A small network was shown many inputs. Here are its activations along a few directions, one row for each input.
In each table, some parts of the input vary, and every possible input appears once, in random order.
Descriptions start from the smaller parts, as in this example, which fits no table here: values(2) and (point or line(9) or (line(4) and ring(8))).
Shared parts are said once, and a part with two or three values counts as separate values.
In the rows, zero is written as 128.

Other details of the inputs shift rows strongly along two fixed directions, in all tables alike. That doesn't count.

Rows:
R1: [127  85  91 142 108 160 108 103 126 102 137  58 111]
R2: [136  68 108 126  77 119 105  94 112 125 117 103 147]
R3: [138  85 107 141  75  89 106 115 127 134 105 129 155]
R4: [112 168 150 113 171 162 148 147 128 124 144 141 115]
R5: [134  77 115 122  93 134 112  91 110 123 127  97 137]
R6: [139  84 108 149  76  81 106 116 129 137 107 125 151]
R7: [141  88 110 136  78  91 108 110 125 134 106 131 154]
R8: [134 107 119 144  98  90 117 128 131 138 113 136 145]
R9: [136 156 134 132 126  89 131 151 143 142 109 177 143]
R10: [124 165 142 124 150 121 140 156 138 134 125 163 130]
R11: [133 172 138 137 136  82 136 168 150 145 107 190 143]
R12: [116 148 146 113 166 168 144 129 120 123 151 117 109]
R13: [101 107 140  97 160 230 138  86  93 102 173  60  99]
R14: [136 132 129 136 119  98 126 135 134 138 117 147 136]
R15: [135  81 114 126  90 124 111  96 114 126 121 106 141]
R16: [125  82 117 132 100 132 115 105 114 125 130  96 134]
R17: [129 183 149 122 160 114 146 161 143 138 123 178 128]
R18: [134  95 118 126 102 126 116 103 117 126 124 111 136]
R19: [123 183 152 121 173 133 150 158 138 135 136 161 116]
R20: [ 96 117 144  95 168 237 142  95  95 100 174  65  97]
R21: [132 155 140 127 146 116 138 144 136 136 127 152 125]
R22: [117 149 147 107 165 174 144 123 118 120 150 119 110]
R23: [125 120 129 133 124 125 127 126 126 131 130 122 129]
R24: [125  92 119 137 103 124 117 111 119 128 128 106 135]
R25: [126 115 129 120 124 142 127 112 118 125 132 117 128]
R26: [140  98 115 131  89  97 112 116 126 134 109 135 150]
R27: [113 150 144 113 159 161 142 140 124 123 142 131 119]
R28: [139  84  85 161  92 115 103 113 137 115 123  75 119]
R29: [120 136 116 124 164 196 134 115 127  99 159  67  86]
R30: [150 191 115 155 145  74 132 180 173 135 104 175 122]
R31: [116 168 153 112 178 163 151 144 127 125 149 133 107]
R32: [151  92 108 149  72  61 106 119 134 143  97 143 156]
R33: [122  95 120 125 105 137 117 110 116 123 127 110 138]
R34: [122 165 146 122 164 142 145 144 132 130 139 142 115]
R35: [126 156 140 133 145 113 138 151 138 137 126 153 127]
R36: [136 175 141 130 141  88 138 163 147 144 110 190 140]
R37: [125 172 149 113 167 142 147 147 132 130 136 153 118]
R38: [128 169 141 140 144  93 139 164 147 144 118 174 133]
R39: [124 161 144 116 155 138 142 143 131 130 132 151 124]
R40: [124  87 118 125 102 141 116 103 113 122 129 101 136]
R41: [125 115 106 136 144 178 124 111 127 102 153  59  91]
R42: [124 129 136 114 141 154 134 116 118 123 140 117 120]
R43: [152 128 120 146  97  54 118 142 145 149  97 169 151]
R44: [133 111 119 135  99 101 117 127 130 134 112 139 147]
R45: [114 164 149 122 169 151 147 148 130 128 145 136 112]
Description of these inputs: line(5) and (point or ring(8)).
Question: Changing only the line(5) part turns R36 into R15. The same change can be made to R39. Which row results?
Answer: R22
Question: Change only the ring(8) part in R10. List by row number the other rows that result.
Answer: R3, R4, R11, R27, R33, R40, R44
Question: Start at R28 and move only the line(5) part, one step at a time. The first step leads to R41. Which rows follow, in order?
Answer: R29, R30, R1
Question: Which other rows agree with R14 in the line(5) part? List them by row number.
Answer: R12, R19, R21, R31, R32, R34, R41, R43
